Questions about the table below.
1) The fourth-last entry, reading row by row?
2) The entry in the bottom-left corner?
3) The last entry, reading row by row?
4) The entry just right of the smallest entry?
5) The top entry of the column that holds the largest entry?
6) The entry in the top-left corner?
7) The 2nd entry on the main diagonal?
[[127 125 129 131 130 124 135 128 129 128 128 128 123 127 128 127]
 [129 134 123 110 137 141 134 135 124 128 126 128 124 128 131 129]
 [124 115 123 132 137 115 154 130 129 128 128 128 107 122 128 124]
 [127 123 122 126 134 124 137 130 127 128 128 128 121 126 128 127]
 [126 120 102 106 149 127 149 139 121 129 128 127 111 123 132 127]
 [126 124 130 133 130 122 138 128 130 128 128 128 120 126 127 126]
 [128 132 142 135 129 127 136 128 131 128 125 130 123 129 127 126]
 [127 126 124 125 132 128 132 130 127 128 128 128 125 127 129 128]
 [125 117 117 126 139 119 149 132 127 128 128 128 111 123 129 126]
 [126 122 128 133 132 121 141 129 129 128 128 129 118 126 128 126]
 [126 121 126 132 133 120 142 129 129 128 128 128 116 125 128 126]
 [127 125 130 132 130 124 134 128 129 128 128 128 123 127 128 127]
 [125 123 141 143 131 117 147 127 133 128 126 130 114 126 126 124]]
1) 114
2) 125
3) 124
4) 106
5) 135
6) 127
7) 134

[[122 135 126 112 129 117]
 [129 148 127 126 129 126]
 [137 119 149 131 101 123]
 [145 129 108 130 105 130]
 [114 148 126 124 121 120]]
The first entry, reading row by row: 122
The largest entry: 149
The last entry, reading row by row: 120
The entry just left of the smallest entry is 131
The entry just left of 121 -> 124
The entry directly below the largest entry: 108
The largest entry in the last column: 130
Which number is the entry just right of 108?
A: 130
The entry directly below 108 is 126
The entry in the top-right corner -> 117
Which number is the entry just left of the largest entry?
A: 119

Read these off the row that follows.
1) Find the last entry.
2) Find the fifth entry.
3) Find the entry just left of 137.
4) Find the 2nd entry from the end.
[135 132 109 119 127 144 111 138 133 137 103 128]
1) 128
2) 127
3) 133
4) 103

grid = [150 136 131 142 108 153 113]
The entry just right of 108 -> 153
The entry just right of 142 -> 108

A =
[[128 112 123 128 126 135 132 129 122 126]
 [127 111 136 127 117 125 127 127 137 128]
 [133 132 122 134 131 133 130 129 122 126]
 [126 130 130 124 128 124 126 128 130 128]
 [125 120 132 123 125 115 122 126 131 135]
 [124 122 125 122 130 129 129 129 124 126]
 [124 101 123 122 128 106 120 125 119 144]
 [129 118 132 129 121 135 132 129 134 122]
 [121 144 135 119 128 118 123 127 136 128]
 [131 102 134 131 115 142 135 129 137 118]
 [121 151 123 120 138 132 129 130 122 125]
 [132 108 122 132 127 120 125 127 120 137]
 [123 137 139 121 121 128 128 128 142 121]
 [126 113 127 124 129 116 123 127 125 136]]
Rows and columns are numbered from 0.
Find the entry in the bottom-left corner.
Answer: 126
Find the entry in row 0 and column 1.
Answer: 112
Find the entry in the top-left corner.
Answer: 128
Find the entry directly above the largest entry.
Answer: 102
Find the entry in the bottom-right corner.
Answer: 136
Find the entry in row 2 and column 2.
Answer: 122
The entry just left of the largest entry: 121
The bottom entry of the column that holds the smallest entry: 113
The entry just left of the smallest entry -> 124
Find the top-right entry.
Answer: 126
The entry in row 1 and column 0 is 127
Find the entry in row 1 and column 2.
Answer: 136
The entry in row 2 and column 1: 132
The entry directly below the smallest entry is 118
The entry just right of 101: 123
Find the entry at row 2, column 0.
Answer: 133
The entry at row 1, column 1 -> 111
The entry at row 0, column 2 is 123

m =
128	116	127	121	130	124	130	129	123	131	132	135	144	139
133	122	125	138	127	124	144	134	132	127	120	131	121	135
135	102	134	117	116	126	120	141	123	134	130	136	123	125
132	111	131	118	122	125	123	135	125	134	132	137	134	134
127	132	129	126	126	126	125	129	131	129	133	133	128	132
126	131	129	125	129	128	124	126	127	129	131	128	129	127
127	130	128	128	124	131	121	128	129	125	129	128	130	126
136	102	134	116	124	125	122	137	125	141	127	133	131	133
131	116	132	120	119	125	123	136	126	131	133	135	123	127
137	114	134	122	133	129	118	130	138	150	118	126	136	141
133	108	132	118	123	125	124	136	124	136	129	133	130	131
129	114	130	115	129	120	129	132	122	135	137	138	140	140
125	133	130	122	127	130	117	125	127	128	134	128	132	125
129	115	129	118	128	123	127	131	125	134	134	138	144	142
131	104	129	117	131	123	132	132	119	136	130	134	145	139
129	111	128	119	132	123	132	129	121	134	130	133	145	140
Indices start at 0.
The entry at row 0, column 2 is 127
Read off the entry in the top-right corner.
Answer: 139
Read off the entry at row 0, column 1.
Answer: 116
The entry in the bottom-left corner -> 129
Read off the entry just right of the largest entry.
Answer: 118
Read off the entry in row 2 and column 2.
Answer: 134
Read off the entry in the bottom-right corner.
Answer: 140
The entry at row 2, column 0 -> 135
The entry at row 1, column 0 -> 133
Read off the entry in the top-left corner.
Answer: 128
The entry just left of the largest entry -> 138
Read off the entry in row 1 and column 1.
Answer: 122
Read off the top entry of the column that holds the largest entry.
Answer: 131
The entry in row 2 and column 1 -> 102
Read off the entry directly above the largest entry.
Answer: 131

x =
128,127,128,128,126,130,108,119,125,126,140
129,127,155,129,128,133,130,128,129,131,124
135,122,126,131,120,128,126,127,128,130,127
128,128,129,128,128,127,128,128,128,128,128
129,128,129,119,128,136,129,128,129,117,131
128,128,128,128,128,128,128,128,128,128,128
128,127,129,128,128,128,128,128,128,128,128
129,129,128,128,129,127,128,128,128,128,128
Counting starts at 0.
The entry in the bottom-right corner is 128
Give the entry just left of the largest entry.
A: 127
Give the entry directly below the largest entry.
A: 126
The entry at row 2, column 1 -> 122
Give the entry just left of the smallest entry.
A: 130
The entry in the bottom-left corner is 129
Give the entry just right of the smallest entry.
A: 119
The entry in row 1 and column 0 is 129
The entry at row 0, column 2 is 128
Give the entry in row 0 and column 0.
A: 128
Give the top-right entry.
A: 140
Give the entry in row 0 and column 1.
A: 127
The bottom entry of the column that holds the smallest entry is 128
Give the smallest entry.
A: 108
The entry at row 2, column 0 is 135

Read these off the array that follows.
1) Report the entry just right of 114.
2) Report the first entry on the diagonal from the top-right corner.
3) Report the smallest entry in the first row.
4) Report the entry just left of 123.
5) Report the smallest entry in the last column.
6) Report the smallest entry in the first column.
7) Report the last entry, reading row by row.
8) Report the minimum.
[[129 123 112 129 157]
 [119 109 129 128 154]
 [130 138 145 103 140]
 [135 150 130 137 148]
 [118 115 117 127 157]
 [125 114 127 127 155]]
1) 127
2) 157
3) 112
4) 129
5) 140
6) 118
7) 155
8) 103
